A small network was trained on made-up records. Each row is its average activation on records with the value named, seen along a few directions.
Values that are neighbours, or in one group, have similar rows; names and order tell nothing.
Random noise pushes rows far along 11 fixed directions. That doesn't count. These rows show it; they differ only by the noise:
23,288,-143,59,277,-197,-708,-44,-124,119,244,298,279,-410,-42,123,220,-265,430,315,-142,33,72,-64,-205,-429,-277
204,9,242,493,195,43,-211,288,193,-75,340,25,268,-20,71,52,50,-166,228,-144,19,-20,-143,41,-20,-320,-29
-254,215,223,-74,499,-212,-258,-316,-253,-311,81,-12,89,0,66,291,-205,441,73,-119,-251,-23,-34,-217,-23,-130,230
-280,-57,-53,-174,167,-137,1,395,-133,-216,-136,235,-6,171,204,-230,-226,98,214,-42,224,64,46,153,390,54,116
-146,-319,-83,-143,230,249,73,-276,-363,64,-285,51,27,191,183,-219,-113,-25,-286,-264,-87,-151,-80,-43,258,103,147
272,104,59,-5,391,-383,186,254,143,468,132,119,-443,-198,-282,11,-394,-228,-95,-244,225,-364,-33,338,232,97,-336
-325,-381,434,-155,184,386,-59,-303,-370,105,-256,-99,53,189,50,5,111,-70,49,-203,-504,-294,-137,144,-11,97,134
182,125,-208,89,41,54,-13,-179,-89,94,-129,85,-135,-45,59,192,-314,63,-169,159,225,88,126,-171,-168,-4,74
-354,-213,104,-85,215,9,-143,370,-170,-126,-53,179,61,247,164,-263,95,-145,393,-1,-192,-92,-97,267,135,6,168
109,0,581,-5,203,144,91,164,-11,317,-153,21,-183,64,-240,59,25,-659,100,-173,135,271,-96,-20,306,150,38
-103,-198,36,-118,62,117,184,168,6,-235,-135,-38,188,203,-56,-273,234,-12,57,90,-72,233,-66,-188,237,-61,148
-62,-231,-98,14,-123,-73,176,326,25,261,-25,31,-284,109,21,-240,-88,-229,28,-77,-5,-254,-44,407,5,193,-81
261,35,-201,-15,58,-216,328,-37,136,168,37,-93,-170,-93,-223,-127,-105,-67,-389,-127,188,80,-23,-185,212,40,-137


P, 11 values:
p6: 239,-35,-58,92,29,257,-32,162,73,241,56,218,154,-103,-57,-158,53,-276,40,-114,261,-145,17,198,196,-113,-242
p5: 13,176,-65,-93,-236,-43,128,-44,19,-189,-159,-28,-86,-12,42,118,-209,238,-158,196,217,196,111,-150,-37,82,4
p11: -12,258,11,-126,400,-563,-16,98,110,-40,305,-3,-179,-135,-273,-33,-2,39,94,-197,-85,-15,-31,-35,218,-46,-37
p3: -107,-134,52,-58,157,204,-153,-77,-16,-388,11,49,349,76,245,156,18,530,127,-10,-113,-360,4,50,-61,-161,71
p8: -40,78,25,63,-147,362,-271,-119,-73,-4,-168,187,-67,128,105,328,-137,75,188,379,39,-49,135,167,-494,48,236
p4: 25,302,203,-107,-29,-150,-76,-156,50,-75,206,-115,-99,45,-108,198,349,-203,-3,115,-265,321,-131,-267,-268,53,216
p2: 165,237,-75,-210,150,-110,-114,166,-36,307,-142,342,-107,-252,-265,-25,146,-512,336,415,211,212,119,27,60,15,-313
p1: -11,103,-68,43,-428,-18,-180,30,119,119,28,3,63,-124,217,-32,-23,-196,-37,-255,386,207,82,82,269,188,-48
p9: 101,74,148,187,-247,-151,-78,278,320,99,339,-145,219,-286,-213,-79,478,-294,262,-4,-111,180,-60,15,64,-230,-387
p7: -149,46,384,78,-195,-93,-58,-65,60,60,159,-175,-112,-74,33,270,112,47,89,-88,-301,-251,-97,284,-284,227,-58
p10: 59,-52,386,320,-134,376,-283,189,-29,185,-57,126,5,24,286,130,-295,-333,214,-367,400,-139,94,423,124,37,-44
The values of P form a ring.
- A walk along P starts at p10 and steps to its neighbour p11. Put p6, p3, p4, p9 in the order it reaches them. => p9, p4, p3, p6
- List every value one step from p5, in the order listed. => p2, p7

H, 16 values:
h14: 36,-17,-57,-104,-89,32,43,-245,61,145,-100,-170,57,13,-246,-92,347,-202,-80,204,-201,88,-106,-191,-251,148,24
h7: 116,-289,-301,276,-685,231,279,531,315,-388,-78,16,274,366,399,-427,248,-234,-74,24,521,491,-102,-80,233,142,253
h13: 231,-72,-541,241,428,-127,185,136,275,-322,207,13,-33,128,-13,-79,-69,635,38,331,-127,-323,27,-89,-370,-385,140
h11: 161,-306,73,-32,-131,515,134,-52,-125,144,-261,149,47,81,190,-31,63,-162,-142,-62,59,-340,-58,192,71,91,-52
h10: 9,-93,-209,24,-385,-12,164,320,216,51,-11,-10,-278,96,-29,45,-258,330,351,319,50,-309,197,502,-421,96,8
h15: 41,25,-136,-217,-514,18,432,49,192,-65,-24,-115,-18,-6,-35,-159,114,63,-311,-97,260,304,66,-37,218,244,-139
h16: -18,-178,84,425,437,169,27,1,-92,-65,149,3,-27,408,96,-30,-57,-74,-13,-102,-450,-287,-265,110,-274,-87,276
h1: -177,100,705,356,-193,-6,-16,349,185,-158,155,-202,-18,25,52,166,-60,26,331,-440,31,6,-12,362,62,158,121
h9: 236,157,82,82,-60,-89,-8,-75,-58,101,-17,6,114,-311,6,128,-195,-119,-176,-190,369,321,62,-324,406,-78,-312
h4: -10,453,-410,86,372,-189,-385,-75,-396,93,-145,419,-238,20,286,245,-490,-140,65,381,184,224,109,-129,-322,-22,337
h3: -6,-235,28,-176,193,281,-6,-154,-135,128,-100,59,167,44,-85,-162,237,-250,-252,-258,-101,-328,-80,49,168,31,-17
h2: -382,-14,-389,-452,619,-468,-392,-226,-551,344,-29,408,-275,-97,262,-205,-294,-104,37,-297,-106,-370,69,197,361,128,-90
h6: -602,-346,242,-278,19,304,-47,244,-140,-173,-302,75,-106,384,222,220,-192,625,425,384,-329,-336,55,489,-253,191,395
h12: 4,34,-397,180,-654,-528,285,102,173,114,198,-335,-402,-111,226,-96,-304,165,-343,-231,202,-52,117,123,-166,292,-202
h5: 46,-343,-444,-31,84,102,244,75,81,16,-106,-41,-506,340,105,-155,-496,473,-238,245,-253,-896,-34,583,-571,141,252
h8: 187,-153,-380,241,-55,96,492,-238,67,-70,30,-215,-428,207,-164,183,-390,782,-301,381,-300,-583,32,109,-885,-32,128
The values of H form a line.
- How many steps from neighbour to neighbour lead from h3 to h8, at the fewest? => 13
- List every value one step from h12, in the order listed. => h9, h2
- List every value one step from h7, in the order listed. => h14, h11
- List every value one step from h6, in the order listed. => h5
- List every value one step from h10, in the order listed. => h13, h1
